A small network was shown many inputs. Here are its activations along a few directions, one row for each input.
Each table varies a few parts of the input and shows all the possible inputs, shuffled.
Descriptions start from the smaller parts, as in this example, which fits no table here: one of 4 places along a line, together with either a single point or one of 11 places along a line or (one of 3 separate values, together with one of 8 places around a ring).
Shared parts are said once, and a part with two or three values counts as separate values.
In the rows, zero is written as 128.

Other details of the inputs vary at random and push rows far along two fixed directions, the same in every table; ignore that.

Rows:
x1: [128 130  84 133 156 166 134 132 124 111 134 108]
x2: [161 136 130 106  70 100 121 121 143 137 141 131]
x3: [111 152 103 132 156 153 156 148 116 106 115 100]
x4: [130 124 165 126 151 137 135 143 126 133 124 135]
x5: [137 126 152 127 122 115 132 132 162 149 129 119]
x6: [120 151  98 113 121 123 114 117 134 135 105 156]
x7: [122 134 116 126  79  88 111 107 128 154  92 140]
x8: [111 152  88 137 149 147 149 145 141 112 122  85]
x9: [114  79 166 139 188 165  97 147  90 113 186 161]
x10: [144 119 143 135  80 103 141 124 167 148 108 109]
x11: [102 204  38  92 186 174 189 167 169  83  86  63]
x12: [152 120 143 121  97 101 123 101 134 138 140 157]
x13: [140 102 172 144  97 119 134 130 132 162 132 129]
x14: [154 164 122 104  89  74 137 107 140 136 108 114]
x15: [120  62 213 169 128 121 108 122  90 148 161 170]
x16: [122 179  58 109 189 177 154 145 131  95 133 101]
x17: [140  78 199 146 158 132  99 114  82 140 170 193]
x18: [ 83 186  61 105 184 148 132 140 123 106  91 114]
x19: [158 135 127 122  91  96 122 101 159 132 133 138]
x20: [149 150 133 115  86  94 143 122 188 142 104 104]
x21: [ 98 159  88 123 220 160 140 144 124  82 131  99]
x22: [147 167  55  96  78 135 152 136 152 111 109  79]
x23: [109  96 164 145 103 121 110 126 126 168 108 160]
x24: [130 121 132 129 110 128 153 136 144 135 110 112]
x25: [117 128 154 133 179 158 135 150 127 130 138 127]
x26: [119  74 181 133 160 149 101 134  86 118 177 180]
x27: [133 123 107 116  57 109 107 123 134 139 100 148]
x28: [117 103 131 148 175 146 119 130 100 123 148 118]
x29: [160 136 132 100  72  98 125 120 136 127 128 137]
x30: [144 138 166 127  98  89 127 119 133 144 125 136]
x31: [116 163  92 109 167 128 144 131 127 104 122 107]
x32: [ 97 152  78 104 151 153 118 151 123 104 115 145]
x33: [114 154 133 120  87  89 114 111 148 155  97 143]
x34: [102  65 179 162 200 156 109 133  60 120 165 160]
x35: [147 113 123 137 101 126 124 108 136 125 130 132]
x36: [129 140 118 125 130 143 158 148 135 127 101 102]
x37: [156  88 166 148  92 119 111 102 109 156 152 158]
x38: [100  97 150 151 220 175 124 144  60 104 150 143]
x39: [122  80 215 163 154 116  97 122 113 142 166 167]
x40: [139 127  96 115  92 133 131 130 144 106 124 106]
x41: [152 133 156 125 102  81 116 106 128 153 140 133]
x42: [163 150 106 114  82  95 128 103 166 141 130 119]
x43: [ 93 156  92 131 117 130 133 134 133 132  91 121]
x44: [101 129 119 151 174 160 141 145 125 104 132 107]
x45: [147 122 133 136  83  85 124 103 142 136 119 113]
x46: [162 134 110 105  48 106 135 119 137 126 110 115]
x47: [148 151 148 126  86  86 131 117 152 152 128 121]
x48: [145 142 145 130  90  84 125 116 163 150 131 117]
x49: [132 146 103 129 129 124 138 123 120 127 124  99]
x50: [150 113 145 117  87 102 108 119 144 123 145 142]
x51: [109  69 186 165 181 164 116 148 103 144 160 144]
x52: [131 125 147 148 109 119 133 128 124 143 136 120]
x53: [155 103 138 132  75 110 126 100 125 142 129 146]
x54: [ 80 134 131 127 186 166 121 147 124 130 108 144]
x55: [125 118 114 134 167 172 135 133  93 107 134 137]
x56: [111  86 180 154 210 141  96 128  87 130 176 155]
x57: [ 87 159  42 120 182 190 137 148 114 102  97 124]
x58: [109 165 104 119 160 136 150 142 140 106 121 107]
x59: [154 111 123 113  55 108 128 116 135 127 122 128]
x60: [131 126  88 118 131 160 129 143 128 106 135 100]
Description of these inputs: one of 2 separate values, together with one of 5 places along a line, together with either a single point or one of 5 places around a ring.
Changing only the choice among 2 separate values turns x51 into x5. The same change can be made to x45. Which row results?
Answer: x21
Changing only the choice among 2 separate values turns x47 into x52. The same change can be made to x33. Which row results?
Answer: x43
Change only the choice among 2 separate values in x53. List by row number the other rows that result.
Answer: x12
Change only the place on the line of 5 in x55. List by row number the other rows that result.
Answer: x3, x36, x38, x46
Which other rows agree with x12 in the choice among 2 separate values and the place on the line of 5? List them by row number.
Answer: x6, x16, x17, x19, x42
Change only the place on the ring of 5 in x46. List by row number the other rows that result.
Answer: x22, x40, x59, x60
Change only the place on the ring of 5 in x29. List by row number the other rows that result.
Answer: x2, x9, x26, x50
Which other rows agree with x21 in the choice among 2 separate values and the place on the line of 5? List them by row number.
Answer: x14, x18, x31, x41, x56

Rows:
x61: [104 143 118 122 205 176 143 155 129 101 134 122]
x62: [137 119 144 132  56  72  97  85 124 171 115 171]
x63: [122 175 109 105  90  96 142 129 171 148  75 110]
x64: [114 177  54 102  81 105 122 113 157 128  83 122]
x65: [137 103 143 141 153 149 127 135 124 114 161 122]
x66: [149 161  54  95  81 107 138 119 152 102 107 101]
x67: [145 128 110 116  81 130 143 131 151 128 117 104]
x68: [145  55 216 153 139 140 100 124 104 147 183 172]
x69: [107 146 116 128 203 172 146 157 130 100 134 120]
x70: [113 115 139 129 202 176 130 152 115 112 159 127]
x71: [127 110 146 138 161 139 124 136 125 121 159 121]
x72: [144 137 135 122  55  92 137 121 162 148 101 123]
x73: [149  99 215 138  87  70 104 108 142 173 142 170]
x74: [127 123 155 142 166 133 138 128 119 127 145 128]
x75: [106  92 164 151 141 126  81 106  89 151 137 189]
x76: [118  80 190 159 130 118 101 127 107 156 145 155]
x77: [161 110 173 131  85  93 119 117 148 156 148 136]
x78: [152 179 100 113  97  97 156 116 176 127 101  85]
x79: [ 96 123 129 150 198 165 138 149  98 123 134 117]
x80: [160  99 144 112  67  99 104 107 121 140 137 165]
x81: [139  73 169 148 109 122  99 104  83 146 150 178]
x82: [135 166  90 117  81 103 163 122 158 130  92  85]
x83: [106 131  78 111 166 187 130 146 104  98 121 140]
x84: [ 86  97 183 156 188 138 105 141  99 140 135 162]
x85: [101 121  88 137 190 193 146 162 113  84 140  96]
x86: [104 129  74 121 166 176 127 142 104  91 125 131]
x87: [176 136 130 120  57  94 141 117 171 141 129 109]
x88: [ 98 154 120 132 215 154 148 146 118 108 136 108]
x89: [137 173  94 110 112 110 153 127 173 116 108  91]
x90: [136 169  92 114  82 107 149 136 168 141  88  94]
x91: [118 143 106 132 198 163 153 147 119 103 148  93]
x92: [ 78 149  76 121 189 182 118 148 107 108 115 152]
x93: [ 95 135 111 123 175 175 144 156 124 106 116 118]
x94: [121  81 195 148 126 125 104 129 111 162 140 163]
x95: [ 97 124 131 150 197 165 132 149 103 122 129 116]
x96: [147 176  69  85  78 115 139 126 151 113 107 106]
x97: [165 115 157 123  53  72 108  94 118 149 142 146]
x98: [117 180  57  91  81 115 125 117 158 134  78 132]
x99: [162  68 196 149  56 100 108 113 128 163 149 156]
x100: [139  69 183 160 122 133 114 121 101 142 156 142]
x101: [ 91 153 122 138 186 143 137 144 123 125 103 114]
x102: [110 102 190 137 183 138 111 136 114 138 152 163]
x103: [120 138  77 120 179 166 133 136 102  87 133 117]
x104: [150 178  70  99  82 106 138 115 146 112 108  91]
x105: [153 147 123 124 109 106 141 118 154 132 129  94]
x106: [106 109 144 143 149 143 126 139 118 120 131 131]
x107: [143 168  54  96  72 127 144 126 152 117  91 115]
x108: [148 101 213 149  52  45 108  92 134 194 118 162]
x109: [145 167  55 104  77 118 142 112 146 118  90 102]
x110: [144  96 211 141  88  64 101 102 140 167 144 162]
x111: [123 113 133 126 140 136 105 129  99 111 155 145]
x112: [123 115 128 146 203 178 145 145 103 102 163 110]
x113: [156 116 154 120  68  97 105 113 120 141 144 158]
x114: [112 126  93 138 176 179 158 150 110  98 136  91]
x115: [120 154 134 124 106 101 133 132 153 150  92 126]
x116: [153 168  57  93  81 116 144 126 153 107 105 108]
x117: [137 167  91 117  82 104 157 122 163 128  86  84]
x118: [127  80 229 159 156 103  97 113 106 159 163 174]
x119: [131  82 173 161 195 167 120 135  95 117 176 135]
x120: [120 136  78 119 177 163 138 135  96  89 138 118]
Describe the family of inputs behind these rows.
Answer: one of 5 places along a line, together with either one of 4 places along a line or one of 8 places around a ring
Changing only the place on the line of 5 turns x91 into x70. The same change can be made to x79. Which row results?
Answer: x94
Changing only the place on the line of 5 turns x96 into x97. The same change can be made to x61. Which row results?
Answer: x74
Which other rows agree with x65 in the place on the line of 5? List them by row number.
Answer: x64, x66, x71, x76, x84, x85, x86, x89, x106, x110, x111
Change only the place on the line of 4 in x98. List by row number the other rows that result.
Answer: x80, x83, x96
